A small network was shown many inputs. Here are its activations along a few directions, one row for each input.
Each table varies a few parts of the input and shows all the possible inputs, shuffled.
A made-up example of a description, with smaller parts first: ring(8) and (point or ring(9) or (values(3) and line(4))).
Shared parts are said once, and a part with two or three values counts as separate values.
In the rows, 100 means zero.

Table:
x1: 95  119  79  93  95  100  100  89  72  79  105  115  120  91  119  98  117  102
x2: 135  55  157  124  105  118  105  56  113  111  89  124  112  108  68  100  108  121
x3: 81  94  91  102  98  98  114  96  103  76  79  103  86  86  135  138  116  86
x4: 128  81  158  132  93  109  105  98  155  76  88  121  126  127  78  74  95  117
x5: 95  124  122  97  115  99  69  128  84  128  122  67  87  113  43  68  81  101
x6: 84  101  88  100  96  99  112  94  95  76  85  106  94  86  131  128  116  90
x7: 87  107  85  98  94  100  108  92  88  77  91  109  102  86  127  118  117  94
x8: 100  125  76  90  98  98  95  88  64  80  111  118  129  96  115  89  117  107
x9: 74  95  63  100  97  84  111  116  119  97  86  95  69  90  134  135  104  78
x10: 84  118  54  90  94  87  102  105  94  97  106  103  96  95  120  103  104  93
x11: 81  111  57  93  93  86  106  109  103  97  99  100  86  92  125  114  104  89
x12: 93  113  143  112  116  117  66  116  89  125  116  87  96  108  24  83  89  105
x13: 133  73  164  121  96  110  102  79  124  89  87  119  114  113  76  82  108  107
x14: 93  131  48  83  100  86  92  99  75  99  121  111  115  106  110  83  102  102
x15: 91  113  82  96  94  100  105  90  80  78  98  111  111  88  123  108  117  98
x16: 95  69  98  89  103  94  118  104  108  120  83  77  67  86  133  131  86  89
x17: 77  103  60  97  95  85  109  113  111  96  92  97  77  90  129  124  104  84
x18: 98  117  134  109  112  115  71  124  87  129  120  80  94  108  32  80  90  104
x19: 101  85  92  84  102  98  113  100  95  118  94  79  83  87  124  111  86  96
x20: 88  125  51  87  96  87  98  102  84  98  114  107  105  100  115  92  104  98
x21: 104  92  89  82  102  99  110  98  87  118  100  81  92  89  120  101  87  99
x22: 92  101  158  114  118  113  65  109  91  119  121  99  101  105  8  92  92  101
x23: 108  100  85  80  103  99  106  95  79  119  107  83  102  93  116  91  87  102
x24: 98  77  95  86  103  96  116  102  102  118  88  78  75  86  128  121  86  93
x25: 138  74  140  129  88  119  93  80  138  97  82  124  112  127  72  77  104  115
x26: 112  108  82  78  105  98  101  93  71  119  114  85  112  99  112  82  87  104
x27: 135  90  150  135  91  105  109  125  190  65  100  120  135  143  85  75  92  125
Describe the family of inputs behind these rows. -> line(4) or line(5) or (values(3) and line(6))
A walk changes only the line(6) part. It starts at x26 and steps to x23. List the rest of the walk in order. -> x21, x19, x24, x16
A walk changes only the line(4) part. It starts at x5 and steps to x18. List the rest of the walk in order. -> x12, x22
List by row number the other inputs of the same sort as x2. -> x4, x13, x25, x27

Table:
x28: 64  115  47  83  101  83  102  136  102  113  101  70  62  88  128  127  89  79
x29: 65  107  54  80  103  84  107  117  85  114  99  77  64  76  129  132  95  77
x30: 66  134  40  83  98  83  98  112  73  92  112  98  93  86  124  111  108  85
x31: 126  102  163  124  107  115  76  99  114  99  115  115  129  129  29  61  99  119
x32: 92  116  61  94  88  88  117  101  105  61  93  114  115  96  155  108  114  97
x33: 87  86  70  83  99  96  118  80  71  109  82  90  74  72  148  135  110  85
x34: 129  97  161  130  101  114  82  97  129  89  109  124  131  131  39  64  103  122
x35: 94  77  75  89  96  96  127  86  98  98  82  99  85  79  154  137  105  92
x36: 65  142  33  86  97  81  95  132  90  92  114  92  90  97  124  107  102  87
x37: 89  115  53  85  94  96  107  76  59  86  96  112  106  82  142  112  122  95
x38: 133  90  158  140  91  115  92  96  153  74  96  135  133  134  56  68  108  120
x39: 95  106  59  91  91  94  117  80  86  76  96  121  116  88  149  115  118  101
x40: 117  84  187  118  118  127  72  105  100  134  109  82  98  112  11  78  81  113
x41: 116  87  78  75  102  93  113  99  92  133  103  73  91  97  129  90  75  102
x42: 75  96  65  78  103  91  108  91  65  111  91  87  72  70  134  134  105  80
x43: 127  69  178  131  106  116  91  100  144  109  94  104  102  124  41  84  89  115
x44: 119  113  170  117  112  124  64  102  86  113  124  101  127  119  8  57  95  120
x45: 76  123  49  80  98  91  99  87  53  89  105  109  102  80  129  112  117  89
x46: 131  62  176  139  95  117  100  100  169  95  81  114  104  128  57  89  93  113
x47: 124  74  180  125  112  118  83  102  129  119  100  95  101  122  31  82  84  112
x48: 117  116  63  76  97  92  105  94  79  111  117  96  120  105  124  69  89  111
x49: 91  89  78  91  92  88  128  107  118  83  81  92  85  87  160  128  101  88
Describe the family of inputs behind these rows. -> values(2) and (point or line(4) or line(6))
The inputs of x45 and x42 match in every part but the values(2) part. If x39 is changed in the same way as x45 into x42, which row does it become? -> x35
Change only the values(2) part in x49. List by row number the other rows that result. -> x32

Table:
x50: 112  81  98  114  85  99  124  84  135  67  77  127  111  103  139  114  117  102
x51: 131  88  183  135  105  118  78  111  145  104  107  108  119  136  20  62  88  121
x52: 110  70  101  111  88  98  127  81  132  76  72  119  98  97  143  124  113  98
x53: 83  95  38  72  94  83  124  101  87  110  88  81  72  77  170  128  95  83
x54: 63  134  49  79  105  88  87  122  64  114  112  76  76  85  107  111  98  82
x55: 106  59  107  105  92  98  133  82  128  83  64  106  85  88  155  138  108  92
x56: 96  121  55  78  99  93  100  82  53  98  111  106  113  89  127  95  110  99
x57: 82  107  34  74  96  82  123  99  84  96  96  92  89  81  170  126  101  89
x58: 68  123  34  74  96  83  110  118  79  97  103  84  82  78  150  123  101  81
x59: 115  90  152  103  114  119  79  89  77  130  111  89  103  102  41  83  89  111
x60: 73  131  59  79  108  91  88  112  54  115  119  82  87  85  101  106  101  90
x61: 84  127  59  76  102  91  96  94  51  103  115  95  104  84  115  95  105  94
x62: 127  89  175  128  107  119  78  105  128  111  108  104  116  128  24  66  89  118
x63: 135  88  191  141  103  117  78  116  161  97  106  111  123  144  16  57  87  123
x64: 116  93  100  119  82  101  120  86  138  51  83  139  130  112  136  101  120  111
x65: 119  90  159  112  112  120  79  94  94  124  110  95  107  111  34  77  90  113
x66: 58  126  38  78  103  80  98  124  78  107  110  84  75  82  124  124  97  79
x67: 123  90  167  121  109  119  79  100  111  118  109  100  112  119  29  71  90  115
Describe the family of inputs behind these rows. -> line(4) or line(6) or line(8)
A walk changes only the line(4) part. It starts at x64 and steps to x50. List the rest of the walk in order. -> x52, x55

Table:
x68: 60  130  2  60  97  76  113  103  48  100  105  86  81  67  173  130  108  78
x69: 118  98  120  116  93  106  102  90  120  77  97  124  126  115  95  85  110  112
x70: 112  85  124  112  98  105  104  96  121  94  92  107  104  107  94  99  100  105
x71: 109  79  126  110  100  105  105  99  122  104  89  98  93  103  94  106  95  101
x72: 106  72  128  107  103  104  106  102  122  114  87  88  81  99  95  113  90  97
x73: 115  92  122  114  95  105  103  93  121  85  95  116  115  111  94  92  105  109
x74: 99  101  116  100  108  104  88  107  94  117  107  88  93  101  72  94  91  100
x75: 105  114  111  105  102  105  86  101  93  100  113  106  115  110  71  79  101  108
x76: 102  107  114  103  105  105  87  104  93  108  110  97  104  106  71  87  96  104
x77: 96  94  119  97  110  104  90  111  94  127  104  78  81  97  72  101  86  96
x78: 69  109  10  70  89  76  131  97  80  83  86  97  80  69  198  143  113  78
x79: 109  120  109  106  100  104  85  98  93  91  116  114  126  114  72  72  105  112
Describe the family of inputs behind these rows. -> values(2) and (point or line(5))
The inputs of x69 and x79 match in every part but the values(2) part. If x70 is changed in the same way as x69 into x79, which row does it become? -> x76
